Each row below holds a small network's activations on one input, seen along a few directions.
In each table, some parts of the input vary, and every possible input appears once, in random order.
A made-up example of a description, with smaller parts first: one of 5 places around a ring, together with either a single point or one of 11 places along a line or (one of 3 separate values, together with one of 6 places along a line).
Shared parts are said once, and a part with two or three values counts as separate values.
In the rows, 128 means zero.

Other details of the inputs shift rows strongly along two fixed directions, in all tables alike. That doesn't count.

Table:
R1: [116 133 140 127 129 134 132 118 123 134 141 128]
R2: [121 135 132 114 137 125 128 124 132 132 140 126]
R3: [109 117 118 127 126 120 131 115 136 132 129 143]
R4: [122 130 135 114 138 128 128 126 133 134 140 126]
R5: [123 135 134 114 133 128 131 122 133 134 140 126]
R6: [118 131 138 118 134 130 126 126 132 126 142 128]
R7: [119 128 140 117 133 131 125 125 131 128 141 127]
R8: [111 115 121 121 120 124 130 123 133 136 130 146]
R9: [220 144 104 186 108 124 114 181 115 100  39  79]
R10: [121 132 131 114 137 122 132 124 131 133 142 122]
R11: [119 145 173 155 117 101 115 163 133 128  25  78]
R12: [122 144 174 153 113 104 116 161 133 131  24  77]
R13: [117 133 140 122 132 128 130 121 123 128 140 130]
R14: [123 129 134 113 134 127 134 125 133 135 141 122]
R15: [118 133 136 117 132 128 125 122 130 126 141 127]
R16: [122 137 133 116 135 125 129 122 133 133 141 126]
R17: [121 130 132 115 138 125 133 127 133 133 142 123]
R18: [109 119 118 122 122 118 128 122 131 134 130 146]
R19: [110 120 119 124 119 119 129 120 133 135 131 146]
R20: [114 131 139 128 135 133 130 124 123 132 141 129]
R21: [204 111  57 163 120 151 126 137 108  97 140 153]
R22: [218 127  76 151 126 162 126 145 108 100 152 136]
R23: [115 135 139 129 130 131 131 118 123 133 142 129]
R24: [110 114 121 122 123 122 128 125 132 136 130 146]
R25: [118 134 141 124 130 129 130 119 125 129 141 130]
R26: [120 130 140 116 130 133 128 123 132 129 141 127]
R27: [116 128 141 127 134 134 129 123 123 134 141 129]
R28: [119 135 138 119 130 128 126 121 131 127 142 127]
R29: [122 147 173 154 111 101 117 158 132 130  24  77]
R30: [108 116 120 122 124 121 129 126 133 134 131 146]
R31: [114 134 138 127 133 131 130 120 121 132 141 129]
R32: [118 127 143 122 133 132 129 123 124 130 140 131]
R33: [218 122  74 152 128 158 128 147 107 101 154 133]
R34: [123 132 133 114 133 125 135 122 133 135 141 121]
R35: [116 130 141 126 131 136 132 121 124 134 140 128]
R36: [110 111 120 125 130 124 129 119 136 133 128 144]
R37: [206 107  61 162 118 157 128 138 111 100 140 153]
R38: [110 116 119 125 125 123 133 115 136 133 128 143]
R39: [120 133 138 117 129 131 128 121 131 128 141 126]
R40: [120 133 133 115 139 127 129 127 134 132 140 127]
R41: [108 113 118 126 131 123 130 120 136 131 129 144]
R42: [111 119 120 122 118 122 131 120 132 136 130 145]
Description of these inputs: one of 6 places around a ring, together with either one of 2 separate values or one of 5 places along a line.
Changing only the place on the ring of 6 turns R3 into R21. The same change can be made to R25. Which row results?
Answer: R13
Which other rows agree with R20 in the place on the ring of 6? List them by row number.
Answer: R6, R11, R17, R30, R40, R41
Which other rows agree with R22 in the place on the ring of 6? List them by row number.
Answer: R8, R12, R14, R26, R35, R37
Which other rows does R21 become when the choice among 2 separate values takes its other values? List them by row number.
Answer: R18
